A small network was shown many inputs. Here are its activations along a few directions, one row for each input.
In each table, some parts of the input vary, and every possible input appears once, in random order.
A made-up example of a description, with smaller parts first: one of 4 places along a line, together with either a single point or one of 11 places along a line or (one of 2 separate values, together with one of 8 places around a ring).
Shared parts are said once, and a part with two or three values counts as separate values.

Other details of the inputs shift rows strongly along two fixed directions, in all tables alike. That doesn't count.

Table:
row 1: -45  26  12  -43  4  29  9  9  -36  -32  25  -1  35  -22  16
row 2: -60  4  11  -45  1  48  15  -21  -57  -36  34  -9  25  -22  17
row 3: 23  -37  -3  21  -1  4  11  -34  15  29  -25  4  -34  9  -14
row 4: -11  19  -4  -11  -1  -11  -23  9  -23  -23  3  10  2  -16  7
row 5: -28  36  -1  -21  -2  -8  -24  32  -28  -39  29  -2  25  -11  15
row 6: -13  31  7  -13  4  -5  2  28  4  -1  7  5  20  -11  3
row 7: 27  -1  5  27  7  -15  13  10  44  40  -17  -2  -5  18  -13
row 8: -5  -28  7  -24  9  44  30  -52  -20  -7  -20  4  1  -15  -3
row 9: -6  31  -3  19  -3  -48  -30  46  14  9  18  -6  5  16  -1
row 10: -53  -19  12  -65  13  61  16  -73  -89  -53  4  7  13  -44  16
row 11: 11  57  -1  20  -7  -48  -28  83  44  11  11  8  13  4  1
row 12: -24  -20  4  -17  -8  36  13  -25  -22  -14  19  -11  4  -1  4
row 13: -40  12  9  -16  -12  11  -6  5  -18  -9  16  10  -1  -19  6
row 14: 26  33  -16  40  -9  -69  -43  66  36  16  8  3  -9  20  -1
row 15: 49  -44  -11  28  -8  8  17  -14  36  19  -13  -16  -17  30  -8
row 16: 8  32  -3  10  -6  -26  -19  45  24  3  0  14  2  -5  0
row 17: -5  39  1  11  -15  -29  -22  71  26  -1  25  2  11  6  8
row 18: 57  -36  -11  24  2  9  20  -18  38  14  -20  -16  -8  29  -13
row 19: 20  -24  -12  0  0  13  4  -34  -9  -13  -11  -3  -10  2  -1
row 20: 50  -36  -13  33  -2  -18  -4  -20  29  24  -31  1  -32  19  -12
row 21: 2  -48  1  -10  -13  49  23  -48  -9  -7  -13  4  -20  -11  -1
row 22: 13  -16  -6  10  -9  -2  -6  -2  7  6  -8  10  -22  -3  -2
row 23: -25  35  10  -2  3  -17  -8  28  0  9  7  11  9  -12  1
row 24: 45  -32  -5  32  17  -14  18  -28  28  35  -28  -17  -10  34  -17
row 25: 36  -35  -3  8  0  27  28  -20  29  6  -18  -8  -2  17  -5
row 26: -2  -10  3  5  -6  11  12  1  16  13  6  -6  -2  12  -3
row 27: 39  -26  -2  31  13  -16  13  -25  30  45  -37  3  -26  15  -19
row 28: -37  44  4  -31  12  -9  -16  22  -40  -32  25  -4  36  -14  13
row 29: -36  34  1  -13  5  -17  -19  14  -32  -15  22  2  12  -13  10
row 30: -15  -40  1  -35  -1  61  21  -65  -42  -32  -10  9  -12  -29  7
row 31: 9  -35  2  -2  -14  33  20  -23  11  1  -7  -1  -13  -2  0
row 32: 16  -33  -11  19  -2  -2  5  -33  7  16  -12  -6  -23  15  -10
row 33: -27  23  2  -10  -12  -11  -23  31  -23  -30  29  -2  14  -7  13
row 34: -11  35  -2  17  -5  -49  -36  39  4  10  7  9  -7  0  -3
row 35: -7  37  8  10  5  -24  -6  47  24  15  15  -3  19  10  1
row 36: -14  37  1  -14  6  -10  -7  36  -9  -14  21  -8  32  -2  8
row 37: -17  35  4  2  9  -38  -24  24  -12  4  3  9  5  -7  2
row 38: 28  -29  0  2  16  12  19  -44  -1  14  -35  5  -13  0  -12
row 39: -29  -22  12  -21  -10  47  22  -34  -16  -7  8  -1  -5  -14  3
row 40: 55  -29  -11  26  18  -17  12  -33  20  25  -36  -7  -10  24  -16
Description of these inputs: one of 5 places around a ring, together with one of 8 places around a ring.
Changing only the place on the ring of 8 turns row 34 into row 13. The same change can be made to row 10. Which row results? -> row 8
Start at row 37 and move only the place on the ring of 8, one step at a time. The first step leads to row 27. Which rows follow, in order? -> row 23, row 7, row 35, row 2, row 24, row 29
Start at row 33 and move only the place on the ring of 8, one step at a time. The first step leads to row 14. Which rows follow, in order? -> row 20, row 22, row 21, row 31, row 17, row 15

Table:
row 41: -15  19  -1  -24  11  -4  -8  -1  -29  -28  0  -2  24  -12  6
row 42: -49  2  13  -37  -7  36  10  -22  -41  -17  10  15  3  -33  11
row 43: -43  5  3  -12  -28  13  -15  8  -14  -13  21  8  -11  -18  5
row 44: 8  44  -17  20  -10  -43  -45  49  13  -6  12  13  -10  -5  4
row 45: -19  18  9  -22  -4  5  -5  8  -10  -10  -1  16  7  -22  3
row 46: 26  -19  -4  19  14  -13  1  -24  11  25  -27  4  -22  9  -13
row 47: 18  -49  4  5  -15  22  15  -19  -1  8  -18  2  -26  -3  1
row 48: 42  -15  -8  18  13  -6  18  -6  32  27  -18  -15  3  28  -13
row 49: -13  26  -7  1  -17  5  -12  41  15  -20  24  6  9  -10  12
row 50: 17  -18  2  21  2  -5  15  -15  25  39  -19  7  -21  7  -11
row 51: 28  -48  -2  5  -1  9  9  -34  -14  -9  -13  -13  -11  12  6
row 52: 8  28  8  21  -12  -40  -25  86  33  6  19  2  9  11  9
row 53: -32  18  9  -12  -5  3  0  7  -14  2  9  15  0  -19  5
row 54: 30  -30  -20  9  -3  18  10  -43  -2  -17  -12  -8  -13  8  -1
row 55: 17  -28  -1  1  12  25  30  -35  2  14  -7  -16  3  15  -7
row 56: 13  30  -1  16  -6  -46  -30  82  18  0  26  -5  17  20  11
row 57: -36  15  5  -13  6  -3  -11  -4  -34  -7  9  10  -5  -17  6
row 58: 28  -13  5  27  5  0  22  -4  42  37  -17  -7  -8  20  -12
row 59: 14  -29  -4  7  16  7  19  -47  -8  8  -18  -11  -3  11  -7
row 60: 33  -17  -5  21  13  -17  -1  -19  16  25  -31  6  -20  12  -15
row 61: 24  -49  -1  6  -4  12  1  -32  -14  1  -17  -2  -30  0  3
row 62: -52  -5  0  -27  -19  21  -21  -22  -45  -33  27  2  -13  -24  11
row 63: 12  53  -6  22  13  -70  -34  59  21  12  2  -1  18  15  -2
row 64: -21  27  -7  7  -17  -33  -34  28  -6  -17  29  -7  4  5  2
row 65: 36  -15  -5  17  12  -3  18  -10  26  27  -12  -16  3  25  -12
row 66: -21  33  3  16  -25  -22  -26  63  29  0  28  0  4  11  -1
row 67: -19  18  4  -16  8  -8  -18  2  -25  -15  0  13  3  -18  3
row 68: 9  53  -7  26  13  -70  -33  59  20  16  5  -2  17  15  -2
row 69: 11  -29  4  -2  0  22  23  -37  6  17  -25  8  -16  -6  -8
row 70: 41  -16  -6  17  13  -18  -4  -18  19  19  -36  7  -16  10  -16
row 71: -20  12  -7  -12  -22  17  -9  10  -11  -24  15  17  -6  -28  10
row 72: -31  17  4  -12  7  -7  -12  -1  -31  -8  8  11  -3  -17  3
row 73: -30  6  6  -48  6  42  13  -18  -43  -40  17  -8  30  -20  10
row 74: 35  -15  4  11  7  3  21  -4  41  17  -22  -4  0  13  -11
row 75: -43  3  13  -42  -7  38  8  -22  -40  -24  6  16  7  -36  10
row 76: 0  52  0  20  5  -47  -18  63  21  22  24  -6  22  17  -2
row 77: -29  20  12  -15  0  15  8  14  -5  -7  15  0  15  -13  8
row 78: -45  5  4  -27  10  18  6  -27  -52  -26  17  -2  17  -17  11
row 79: 12  -44  -8  5  -13  27  15  -32  9  -1  4  -17  -10  24  -8
row 80: 35  -12  3  23  6  -2  20  -1  46  32  -23  -6  -5  20  -12
row 81: 4  -28  9  6  5  31  35  -33  13  20  -10  -7  -8  7  -4
row 82: 39  -14  4  19  6  -2  20  -1  48  27  -24  -5  -3  18  -14
row 83: -34  5  6  -46  6  43  14  -18  -45  -37  20  -8  29  -19  11
row 84: -12  14  -14  -18  -10  19  -5  14  -14  -37  28  -4  13  -5  15
row 85: 24  -28  -6  -1  16  9  17  -46  -7  -3  -26  -9  3  8  -7
Changing only one part turns row 58 into row 55. The same change can be made to row 77. Which row results? -> row 65
Changing only one part turns row 41 into row 45. The same change can be made to row 68. Which row results? -> row 42
What do these inputs look like to the network? -> one of 5 places around a ring, together with either one of 3 separate values or one of 6 places along a line
Which other rows does row 47 become when the choice among 3 separate values takes its other values? List them by row number. -> row 43, row 71
Which other rows does row 67 become when the place on the line of 6 takes its other values? List them by row number. -> row 46, row 57, row 60, row 70, row 72

Table:
row 86: -50  24  2  -18  -23  -9  -30  36  -38  -27  50  1  10  -13  20
row 87: -47  57  10  -25  13  -27  -31  18  -53  -31  10  17  21  -36  12
row 88: -60  34  1  -15  -18  -12  -36  26  -35  -28  42  9  -3  -19  18
row 89: -19  -47  -1  -6  -11  31  8  -65  -28  4  -11  2  -32  -8  -6
row 90: 73  -9  -22  41  8  -58  -19  20  37  25  -23  -10  -14  34  -10
row 91: -31  69  -10  -8  0  -56  -58  59  -29  -35  26  15  12  -20  16
row 92: -11  -56  6  -7  -8  52  29  -51  -16  -17  11  -23  0  15  3
row 93: -62  76  -5  -30  -1  -46  -57  48  -58  -42  27  26  21  -40  18
row 94: 7  -30  5  -23  33  36  33  -69  -35  3  -31  2  4  -9  -2
row 95: 57  -5  -15  47  -14  -32  -18  28  65  30  -22  12  -38  22  -15
row 96: -30  41  3  -22  -13  22  3  48  -1  -27  34  1  33  -17  20
row 97: 69  -7  -15  41  16  -46  -11  25  49  20  -22  -24  2  43  -16
row 98: -20  -38  15  -12  16  42  37  -55  -25  17  -8  -5  -7  -1  -4
row 99: -5  -41  16  -28  8  63  47  -51  -9  3  -21  8  -5  -19  2
row 100: -7  -41  14  -21  -6  54  31  -61  -13  -6  -26  12  -22  -30  1
row 101: 43  0  -10  52  5  -33  12  25  63  48  -2  -19  -2  45  -16
row 102: -3  -41  11  -32  -2  70  55  -51  3  -8  -13  -4  11  -7  -2
row 103: -26  52  -1  -23  15  -6  -12  28  -26  -32  29  -7  41  -12  15
row 104: -17  48  -2  -5  -26  -23  -39  83  0  -24  39  11  9  -13  17
row 105: 51  -6  -12  46  -11  -36  -19  27  61  42  -31  18  -37  9  -25
row 106: -22  -40  12  -7  0  31  24  -66  -27  9  -13  -3  -21  -11  -1
row 107: 8  -58  3  -17  -17  72  37  -43  -4  -28  -4  -12  2  1  7
row 108: 39  2  1  41  8  -38  13  24  63  59  -12  -17  2  46  -26
row 109: 63  15  -6  30  28  -50  2  17  55  44  -31  -9  15  39  -25
Changing only one part turns row 98 into row 99. The same change can be made to row 108. Which row results? -> row 102
What do these inputs look like to the network? -> one of 3 separate values, together with one of 8 places around a ring
Which other rows does row 105 become when the choice among 3 separate values takes its other values? List them by row number. -> row 89, row 93
Which other rows does row 97 become when the place on the ring of 8 takes its other values? List them by row number. -> row 87, row 90, row 91, row 93, row 94, row 103, row 109
